Each row below is a small network's average activation on inputs in which a field has the value named, seen along a few directions.
Related values have similar rows: they may be neighbours, one step apart, or belong to one group.
(in the rows, 128 means zero)

Other fields vary at random and push rows far along two fixed directions, the same in every table; ignore that.
These rows show it; all are for the same value of a field, averaged over different records:
[63,201,102,117,153,129,181,161,151,81,140,112,153]
[31,139,111,99,131,88,126,136,181,122,107,144,158]
[128,68,148,126,93,128,100,101,136,185,108,148,126]
[134,144,123,133,120,153,153,139,124,137,133,117,121]
[84,134,128,119,124,122,134,129,152,134,123,140,141]
[97,99,135,119,116,120,115,119,152,160,119,140,134]
[99,124,130,118,116,132,131,126,146,138,126,130,133]
[102,144,122,122,121,135,146,134,138,130,124,122,130]

Field Bege:
z2: [218,108,132,160,107,154,85,98,76,166,144,150,106]
z7: [229,176,114,158,114,212,143,129,61,123,173,87,112]
z10: [129,40,156,128,90,125,81,92,143,204,107,153,125]
z8: [152,166,138,137,123,139,184,151,119,89,158,101,131]
z1: [137,109,164,128,131,109,125,125,125,118,134,108,116]
z3: [132,72,133,123,153,73,87,128,139,120,85,143,126]
z9: [175,140,137,127,97,175,133,110,95,138,140,125,114]
z6: [117,133,85,126,161,94,98,129,140,99,126,146,129]
z5: [129,147,145,129,174,103,145,140,136,82,119,121,121]
z4: [148,161,100,135,180,113,138,156,91,78,137,117,128]
The values of Bege form a ring.
List every value one step from z10, in the order listed. -> z8, z9
List every value one step from z6, in the order listed. -> z2, z4

Field Bida:
t7: [100,119,154,115,107,93,132,125,151,132,128,134,134]
t6: [19,178,116,94,150,83,157,147,200,78,118,128,159]
t2: [167,105,132,138,143,127,130,136,111,125,123,118,117]
t9: [128,149,135,126,129,168,155,137,126,135,132,109,126]
t5: [129,83,135,109,115,94,74,94,142,148,109,155,132]
t3: [149,174,105,139,135,186,186,151,93,110,152,112,124]
t10: [153,116,142,129,134,123,114,122,113,115,110,133,120]
t1: [140,182,107,144,132,144,130,130,116,106,150,125,138]
t4: [122,50,139,137,136,94,82,115,135,173,112,146,117]
t8: [172,124,115,147,99,168,119,123,92,158,145,119,114]
The values of Bida form a line.
How many steps from neighbour to neighbour lead from t7 to t10, at the fewest? -> 7
List every value one step from t9, in the order listed. -> t6, t3
List every value one step from t4, in the order listed. -> t2
